Each row below holds a small network's activations on one record, seen along a few directions.
Each row is followed by the record's values for the fields Kabu, Sekal, Lofu, Dat, Zabop, Gofaz.
A field that a record lacks is written none.
Other fields move the rows too, some of them a lot.
In the rows, zero is written as 500.
Strong random noise was added to every row along 7 fixed directions; ignore it. To show where, here is one row again and again, with new noise each time:
[462 531 459 394 473 433 551 585 568 476 487 339 652 531 549 447 437 437
 620 598 684 431 661 488 393 493 508 556 535]
[359 276 317 552 570 682 471 491 622 415 550 461 247 712 618 609 627 427
 585 490 257 457 472 697 534 556 810 745 577]
[673 653 475 527 452 524 527 840 393 575 529 558 425 478 398 461 380 490
 509 456 171 415 429 768 644 694 315 689 409]
[611 184 592 768 187 650 458 255 567 438 562 584 482 382 622 766 722 616
 184 603 497 289 459 634 359 598 629 505 290]
[579 422 610 176 540 460 590 218 356 717 502 461 491 448 734 654 369 534
 430 460 765 902 513 406 477 440 871 285 388]
[502 359 289 492 402 749 719 512 484 403 480 454 250 627 667 648 522 317
 498 445 522 483 540 710 396 705 795 623 357]
[470 493 432 435 474 611 568 592 496 501 554 393 400 603 514 547 497 357
 626 411 401 413 584 706 566 594 616 738 549]
[482 446 463 658 360 448 451 643 604 419 588 401 681 495 450 460 515 471
 567 638 531 221 598 576 386 542 347 716 540]
[462 607 437 288 440 734 689 604 566 422 381 322 335 635 557 563 588 304
 610 373 437 308 721 771 580 636 680 644 510]

[627 811 716 218 506 424 578 542 496 580 222 532 620 360 488 470 424 557
 414 498 569 553 562 368 551 413 479 184 373] -> Kabu=e2, Sekal=t2, Lofu=none, Dat=none, Zabop=y1, Gofaz=l2
[391 523 367 607 566 423 311 701 781 332 370 545 554 633 550 343 562 631
 502 859 356 337 488 421 376 448 413 447 557] -> Kabu=e1, Sekal=none, Lofu=none, Dat=none, Zabop=none, Gofaz=l2
[449 618 610 244 638 580 597 474 494 538 393 349 426 501 418 544 569 398
 645 186 403 509 618 585 751 441 621 552 610] -> Kabu=e3, Sekal=none, Lofu=h1, Dat=j3, Zabop=y1, Gofaz=l1
[556 541 481 648 330 590 539 690 503 432 548 528 487 488 423 522 526 418
 483 505 355 240 527 711 473 651 362 685 444] -> Kabu=e2, Sekal=t3, Lofu=none, Dat=none, Zabop=none, Gofaz=none
[619 486 678 431 371 505 613 286 285 646 579 494 543 355 467 623 445 441
 417 337 728 612 531 484 515 501 530 421 412] -> Kabu=e2, Sekal=t2, Lofu=none, Dat=none, Zabop=y1, Gofaz=none
[456 572 577 480 386 615 383 402 544 501 555 524 378 596 484 494 685 524
 425 545 367 287 607 662 619 501 476 534 617] -> Kabu=e4, Sekal=none, Lofu=none, Dat=none, Zabop=y1, Gofaz=none
[438 520 580 568 424 557 380 419 524 503 555 585 444 575 479 559 535 399
 514 497 432 414 486 479 536 443 627 588 598] -> Kabu=e2, Sekal=t1, Lofu=none, Dat=none, Zabop=none, Gofaz=l2
[460 464 625 509 396 582 562 427 661 361 377 311 658 382 451 599 697 453
 503 394 618 207 683 505 474 472 488 535 503] -> Kabu=e3, Sekal=none, Lofu=h1, Dat=j3, Zabop=y1, Gofaz=l2
[655 696 465 421 427 538 683 737 452 480 305 574 492 435 529 497 346 419
 443 514 513 515 471 514 415 635 495 386 259] -> Kabu=e2, Sekal=t2, Lofu=none, Dat=none, Zabop=none, Gofaz=l2
[507 465 399 684 268 663 707 631 555 288 500 349 546 464 422 550 586 274
 565 374 627 114 675 673 375 680 387 750 445] -> Kabu=e3, Sekal=none, Lofu=h1, Dat=j3, Zabop=none, Gofaz=none
[487 432 632 430 617 511 354 371 556 599 445 619 414 496 575 632 549 604
 429 477 257 655 339 455 623 379 784 435 501] -> Kabu=e2, Sekal=t2, Lofu=none, Dat=none, Zabop=none, Gofaz=l2
[489 429 491 644 370 528 565 367 456 442 560 499 541 485 466 537 506 396
 492 456 747 450 532 398 392 529 468 514 498] -> Kabu=e3, Sekal=none, Lofu=h2, Dat=j1, Zabop=y1, Gofaz=l2
[501 712 568 365 662 547 398 548 437 607 446 598 266 607 396 431 537 536
 528 392 154 573 437 596 816 459 480 474 634] -> Kabu=e2, Sekal=t1, Lofu=none, Dat=none, Zabop=y1, Gofaz=l1
[562 630 490 468 551 475 443 620 589 469 301 621 476 526 560 418 476 621
 405 676 411 531 450 419 506 519 469 288 422] -> Kabu=e3, Sekal=none, Lofu=h1, Dat=j1, Zabop=none, Gofaz=l2
[408 698 462 259 623 619 549 745 746 354 236 263 447 594 468 408 693 513
 632 447 226 214 730 731 672 500 431 572 597] -> Kabu=e1, Sekal=none, Lofu=none, Dat=none, Zabop=y2, Gofaz=none
[432 494 275 516 482 729 656 631 593 329 345 542 246 685 614 566 522 296
 544 508 410 433 492 594 400 627 776 567 406] -> Kabu=e2, Sekal=t2, Lofu=none, Dat=none, Zabop=none, Gofaz=l2
[431 463 547 414 614 473 504 291 380 619 586 472 448 547 455 524 432 398
 624 312 618 724 494 358 613 381 635 522 648] -> Kabu=e3, Sekal=none, Lofu=h1, Dat=j1, Zabop=y1, Gofaz=l2
[596 509 519 705 388 530 513 489 496 417 441 651 490 399 412 474 608 632
 294 535 450 388 405 504 492 596 250 350 359] -> Kabu=e4, Sekal=none, Lofu=none, Dat=none, Zabop=y1, Gofaz=l2
[489 514 312 531 629 325 526 622 426 503 512 477 589 534 498 305 282 475
 614 638 726 693 471 301 348 473 355 438 513] -> Kabu=e3, Sekal=none, Lofu=h1, Dat=j1, Zabop=y1, Gofaz=none
[255 366 271 528 706 561 432 487 604 425 574 437 283 774 534 453 565 393
 722 502 363 546 508 529 534 422 704 713 742] -> Kabu=e2, Sekal=t1, Lofu=none, Dat=none, Zabop=y2, Gofaz=none
[465 346 394 820 431 447 512 474 533 346 532 552 615 460 416 455 515 468
 473 581 704 419 436 305 297 503 324 496 468] -> Kabu=e3, Sekal=none, Lofu=h1, Dat=j1, Zabop=y1, Gofaz=l2
[498 563 519 626 376 465 417 561 321 597 786 580 511 541 358 459 351 339
 592 427 469 460 454 538 553 551 374 748 620] -> Kabu=e4, Sekal=none, Lofu=none, Dat=none, Zabop=none, Gofaz=l2
[529 362 504 631 369 686 485 352 552 436 534 479 377 490 531 596 717 543
 361 496 420 298 538 678 544 571 545 557 483] -> Kabu=e3, Sekal=none, Lofu=h2, Dat=j1, Zabop=y1, Gofaz=none
[592 515 596 634 593 381 256 558 636 516 389 695 532 420 487 444 587 855
 306 676 184 512 317 419 598 455 316 307 458] -> Kabu=e3, Sekal=none, Lofu=h2, Dat=j1, Zabop=none, Gofaz=l2
[646 411 673 436 418 570 490 285 415 630 491 581 438 398 620 698 514 591
 300 442 488 634 430 520 577 526 715 378 350] -> Kabu=e3, Sekal=none, Lofu=h1, Dat=j1, Zabop=none, Gofaz=l2
[608 535 475 541 361 611 609 665 305 576 643 495 372 507 403 569 389 330
 573 304 340 430 506 783 608 712 437 799 453] -> Kabu=e2, Sekal=t2, Lofu=none, Dat=none, Zabop=none, Gofaz=l2
[475 465 391 635 433 534 451 523 647 356 411 579 450 578 596 471 598 557
 390 749 516 376 514 470 326 520 497 393 447] -> Kabu=e2, Sekal=t1, Lofu=none, Dat=none, Zabop=none, Gofaz=none
[433 375 376 606 644 486 382 483 560 446 490 643 385 579 551 468 536 613
 421 628 340 641 301 402 461 452 547 399 488] -> Kabu=e1, Sekal=none, Lofu=none, Dat=none, Zabop=y1, Gofaz=l2
[506 540 492 530 505 455 420 467 412 562 625 561 468 528 444 392 505 587
 458 537 455 528 462 524 586 516 348 478 559] -> Kabu=e4, Sekal=none, Lofu=none, Dat=none, Zabop=y1, Gofaz=l1
[487 130 200 681 512 484 594 471 308 549 818 500 396 564 637 603 274 374
 585 491 617 788 330 540 269 589 695 774 409] -> Kabu=e1, Sekal=none, Lofu=none, Dat=none, Zabop=y1, Gofaz=none
[586 423 565 493 282 377 564 362 359 594 704 386 756 358 564 526 380 501
 446 587 922 527 616 436 284 498 412 499 434] -> Kabu=e1, Sekal=none, Lofu=none, Dat=none, Zabop=none, Gofaz=none
[294 284 243 598 751 534 441 509 652 362 472 452 349 693 556 457 583 496
 640 547 386 581 430 437 475 430 631 591 637] -> Kabu=e3, Sekal=none, Lofu=h1, Dat=j1, Zabop=y1, Gofaz=l2
[510 418 514 406 410 683 594 211 488 487 441 560 277 547 669 641 661 524
 308 481 572 555 543 575 484 535 756 316 397] -> Kabu=e4, Sekal=none, Lofu=none, Dat=none, Zabop=y2, Gofaz=none
[633 407 480 739 414 584 501 451 423 506 560 638 367 424 417 526 578 609
 325 441 339 457 370 635 586 630 327 499 397] -> Kabu=e3, Sekal=none, Lofu=h2, Dat=j1, Zabop=y2, Gofaz=none

Here are new rows. What are their fields?
[496 378 446 649 554 494 464 598 791 274 253 451 627 382 538 496 695 705
 379 654 418 302 488 466 376 485 391 371 380] -> Kabu=e3, Sekal=none, Lofu=h1, Dat=j3, Zabop=y1, Gofaz=none
[518 275 486 607 206 629 703 294 420 447 641 398 538 450 593 713 513 275
 473 419 890 401 641 550 263 610 690 630 384] -> Kabu=e2, Sekal=t2, Lofu=none, Dat=none, Zabop=none, Gofaz=none
[735 698 662 516 358 489 505 579 517 508 311 620 575 327 474 484 531 692
 254 572 444 386 500 493 539 603 248 236 300] -> Kabu=e3, Sekal=none, Lofu=h2, Dat=j1, Zabop=none, Gofaz=l2
[296 483 537 452 663 610 354 295 737 386 337 527 327 653 517 493 823 618
 469 492 301 430 516 458 671 352 631 344 683] -> Kabu=e4, Sekal=none, Lofu=none, Dat=none, Zabop=y1, Gofaz=l2
[433 731 502 508 487 471 428 655 647 381 339 521 554 580 430 346 541 471
 540 664 482 288 587 419 469 435 354 422 586] -> Kabu=e2, Sekal=t1, Lofu=none, Dat=none, Zabop=y1, Gofaz=l2
[501 523 818 423 378 445 356 252 622 532 435 411 719 372 483 562 703 653
 384 551 603 308 652 413 546 328 457 361 570] -> Kabu=e1, Sekal=none, Lofu=none, Dat=none, Zabop=y1, Gofaz=l2
[630 471 333 570 593 525 662 539 255 559 513 642 306 483 476 478 324 465
 453 377 532 815 291 455 516 626 467 405 350] -> Kabu=e3, Sekal=none, Lofu=h1, Dat=j1, Zabop=y1, Gofaz=l1
[527 735 658 412 404 443 467 481 567 477 362 464 642 453 421 384 594 566
 431 617 642 300 687 436 507 431 268 294 544] -> Kabu=e2, Sekal=t1, Lofu=none, Dat=none, Zabop=y1, Gofaz=none
[538 513 393 532 451 565 638 663 563 372 404 423 505 491 518 491 517 451
 522 484 540 371 589 599 434 631 431 547 415] -> Kabu=e3, Sekal=none, Lofu=h1, Dat=j3, Zabop=none, Gofaz=none
[605 507 235 735 492 407 454 790 368 511 670 696 418 567 508 321 285 563
 470 696 364 592 308 561 395 679 247 577 405] -> Kabu=e4, Sekal=none, Lofu=none, Dat=none, Zabop=none, Gofaz=none
[501 656 555 373 446 567 538 500 399 584 567 457 403 576 457 507 466 345
 591 378 493 465 618 614 614 526 533 610 598] -> Kabu=e2, Sekal=t1, Lofu=none, Dat=none, Zabop=none, Gofaz=none
[557 420 797 557 331 522 428 103 375 635 644 489 566 359 397 628 633 532
 367 344 673 448 568 469 626 413 456 454 575] -> Kabu=e3, Sekal=none, Lofu=h1, Dat=j1, Zabop=y1, Gofaz=none
[481 378 623 609 353 661 332 338 562 507 637 487 380 530 498 611 793 636
 385 456 220 219 568 793 690 555 473 663 588] -> Kabu=e4, Sekal=none, Lofu=none, Dat=none, Zabop=none, Gofaz=none
[519 400 561 701 337 437 371 359 543 484 628 572 617 442 516 490 595 637
 354 659 580 360 499 466 398 477 362 463 497] -> Kabu=e4, Sekal=none, Lofu=none, Dat=none, Zabop=none, Gofaz=none
[609 450 672 345 478 414 391 323 627 557 345 529 611 366 729 575 615 871
 199 752 542 589 511 426 428 402 568 115 340] -> Kabu=e1, Sekal=none, Lofu=none, Dat=none, Zabop=none, Gofaz=none
[406 497 459 659 547 457 265 565 661 417 513 605 468 612 481 406 606 623
 499 672 266 373 440 471 530 451 410 532 626] -> Kabu=e4, Sekal=none, Lofu=none, Dat=none, Zabop=none, Gofaz=l2
[525 771 358 283 759 357 554 701 355 600 392 584 401 611 490 267 233 485
 616 559 528 856 420 346 545 470 429 297 521] -> Kabu=e2, Sekal=t1, Lofu=none, Dat=none, Zabop=y1, Gofaz=l1
